Each row below holds a small network's activations on one input, seen along a few directions.
Each table varies a few parts of the input and shows all the possible inputs, shuffled.
Descriptions start from the smaller parts, as in this example, which fits no table here: one of 8 places around a ring, together with either a single point or one of 9 places around a ring or (one of 2 separate values, together with one of 6 places along a line).
Shared parts are said once, and a part with two or three values counts as separate values.

Rows:
x1: [ 18  15  17 -18  18  -7  -8 -20  -8 -10  11 -16   0  13   6   3]
x2: [  4   0 -16 -21  35 -77  -4 -56  26  16 -39 -41  -8 -12  28   2]
x3: [ 15  10 -11 -14  22 -79  -1 -65  19   9 -47 -35 -12 -26  13  -2]
x4: [-11 -67 -25  30 -20  31  60  61  77  27  21  46  -4 -41  30 -59]
x5: [ 23  21  22 -13   3  -9  -3 -29 -17 -15   5  -6  -7  -2 -12  -2]
x6: [  7  16  23  -4  -8  29 -16  -3 -30 -24  18  12   3   3 -33  -1]
x7: [ 16   7   6 -24  30 -50 -14 -31  19  -7 -22 -33  -8   6  22   7]
x8: [-20  17 -10  36 -24  53   1  56 -37  12  18  36  18  14 -42  18]
x9: [  3   3  22   6 -28  44  -7  18 -43 -20  22  30  11   7 -24  15]
x10: [ -1  -5  19  -1 -17  51 -13  25 -31 -13  27  18  17  23  -9  20]
x11: [ -9   4  -3   6 -20  65 -10  40 -43   0  35  25  25  30 -14  24]
x12: [ 23  15  11 -19  15 -53  -9 -41  11 -14 -26 -23 -15  -7   4   4]
x13: [ -7   7 -13  -5  14 -93   2 -65  32   4 -67 -52 -34 -25  24 -14]
x14: [  2  11  19 -10   6  35 -20   5 -19 -18  23   2   9  18 -16   4]
x15: [-21   9 -13  28 -13  60  -5  65 -27  18  19  22  26  29 -30  26]
x16: [ -6  12   0  15 -30  58  -5  31 -53  -6  32  39  17  15 -27  16]
x17: [-18  -3 -18 -12  27 -91  -1 -57  39   9 -59 -59 -31 -10  39 -10]
x18: [-18 -72 -30  21  -9  35  53  66  86  32  29  34  -8 -33  44 -52]
Q: What do these inputs look like to the network?
A: one of 2 separate values, together with either a single point or one of 8 places along a line
Q: The inputs of x16 and x11 match in every part but the choice among 2 separate values. If x4 is changed in the same way as x16 into x11, which row does it become?
A: x18
Q: Start at x13 and move only the place on the line of 8, one step at a time. The first step leads to x3. Which rows follow, in order?
A: x12, x5, x6, x9, x16, x8

Rows:
x19: [ 35 -11  74 -56   9  45 -45   0 -21 -66  45  -8   7  46  18  30]
x20: [ 55 -18  10  -8   2 -89  47 -53  74  -2 -33   6 -42 -83  14 -47]
x21: [-17 -36 -15  18  10 -10  34  36  42  37  -7 -11  10  15  49  -8]
x22: [-12  20 -24  42 -50  35   4  58 -39  -4  -3  50  12  12 -31  15]
x23: [-33 -12 -32  23  -3  27   6  46  45  29 -17 -22  -3   5   0  -9]
x24: [-15   4   6  33 -68  73   2  18 -87  -1  19  53  22  -8 -54  27]
x25: [-15  48   7 -18  11 -57 -24 -70 -38 -16 -31 -61 -38  19   7  16]
x26: [-17 -58 -52 -20  25  -6  15  12  58  37  16  -5   6  -6  73 -10]
x27: [-46  -5 -15  37   2  20   1  57   3  19   2  23   0   1 -29   6]
x28: [ -9 -10  15 -14   0 -63  -7 -81  17 -34 -50 -31 -26 -32  15 -47]
x29: [ 45   5  36 -12   5  93  17  32 -10 -20  98  54  20  -1 -30 -41]
x30: [ 30  74 -10 -25  57 -68 -49 -56 -46  19 -39 -49  33  33 -32  67]
Q: What do these inputs look like to the network?
A: either one of 2 separate values or one of 4 places along a line or one of 6 places along a line
Q: What sort of input is x20?
A: one of 4 places along a line

Rows:
x31: [ 10  -2 -22   5  30   3   8   7  35  30  -6 -13  15  -6   0 -12]
x32: [ 22   8 -32   4  -4 -62   3 -32 -12  19 -36  23  10 -38  -9  24]
x33: [ 22  -6  -4   1  13 -18  10  31  45   8   5  -6   2   2  18  -1]
x34: [-12  -2  -4  16  14  36   8  36  -7  31  26  14  19   0 -19  -2]
x35: [  1   4  32 -14  -5 -11 -27 -32 -46  -5 -28 -40  19  36  12  57]
x36: [ 3  2  8 12  0 29 14 55  8  0 25 29  2 12  1 13]
x37: [-21 -23 -12   5   9 -65  20 -12  44   2 -45 -27 -27  -6  33 -28]
x38: [ -9 -15  10  13 -40  71   3  27 -34 -24  38  43  17  -3  -2 -19]
x39: [-35  -5 -15  32 -34  64   8  44 -31  15  19  25  16   4 -47   7]
x40: [-15  35 -11 -33  30  -5 -65 -19 -43 -26   2 -24   7  42  -9  38]
x41: [ 30  34  58 -17  13 -29 -30 -51  -9 -47 -23 -19 -16 -17 -50  -6]
x42: [-16   1  -3  31 -50  61   0  67 -22 -10  11  41  -4  19 -21   9]
x43: [-39  -7 -29  13  12 -49   7 -30  47  26 -45 -34 -20 -19  25 -24]
x44: [ 10 -29  18  -9  -1  40   7  10  -3  -7  52  35  11   2   6 -12]
x45: [ -7 -32  -6 -15  -2 -41  14 -41  39  -9 -17 -27 -44 -35  52 -30]
x46: [ 28  67   7  -9   7 -29   5 -49 -49  -1   5 -25 -13  19 -12   5]
x47: [ 28 -30   3 -35   8   5  14 -11  37  -1  18   5   5 -13  23 -20]
Q: What do these inputs look like to the network?
A: either one of 5 separate values or (one of 3 separate values, together with one of 4 places along a line)
Q: Start at x38 and move only the place on the line of 4, one step at a time. The first step leads to x44. Which rows follow, in order?
A: x47, x45

Rows:
x48: [ -7  16 -11 -13  28 -70 -11 -54  16   8 -48 -53 -16  -2  15   2]
x49: [ -7 -22 -13  14 -18  56  14  51   3  14  32  33  17   4   1  -2]
x50: [ -4 -18   2   5 -12  20  15  12  12  -2  16  17  -7 -14   4 -19]
x51: [ 16   2   2  -7  10 -26  11 -18  20  -1  -3  -6 -12 -13  11 -18]
x52: [  3   2 -11 -15  23 -59  -6 -43  19   4 -31 -28 -11 -12  18  -2]
x53: [ -2  10 -10 -13  20 -84  -7 -55  15   6 -55 -49 -20  -4  26  10]
x54: [-21  36  -8  32 -31  55 -19  42 -75   5  11  29  26  29 -57  41]
x55: [-21 -19 -12  24 -12  67  12  74   1  18  37  35  20  17  -6   3]
x56: [-11 -25   1  13 -21  37  14  35  13  -5  18  25   0  -5   4 -19]
x57: [ 11 -17   7   0  -2  -1  16  -3  18   0   5  11  -1 -19   6 -18]
x58: [ 14   0   3 -12  17 -40   1 -25  30  -2 -21 -19 -13 -15   9  -9]
x59: [ 30  36  51 -30  -1  43 -40 -17 -70 -46  38   5  16  35 -33  31]
Q: What do these inputs look like to the network?
A: either one of 2 separate values or one of 10 places along a line
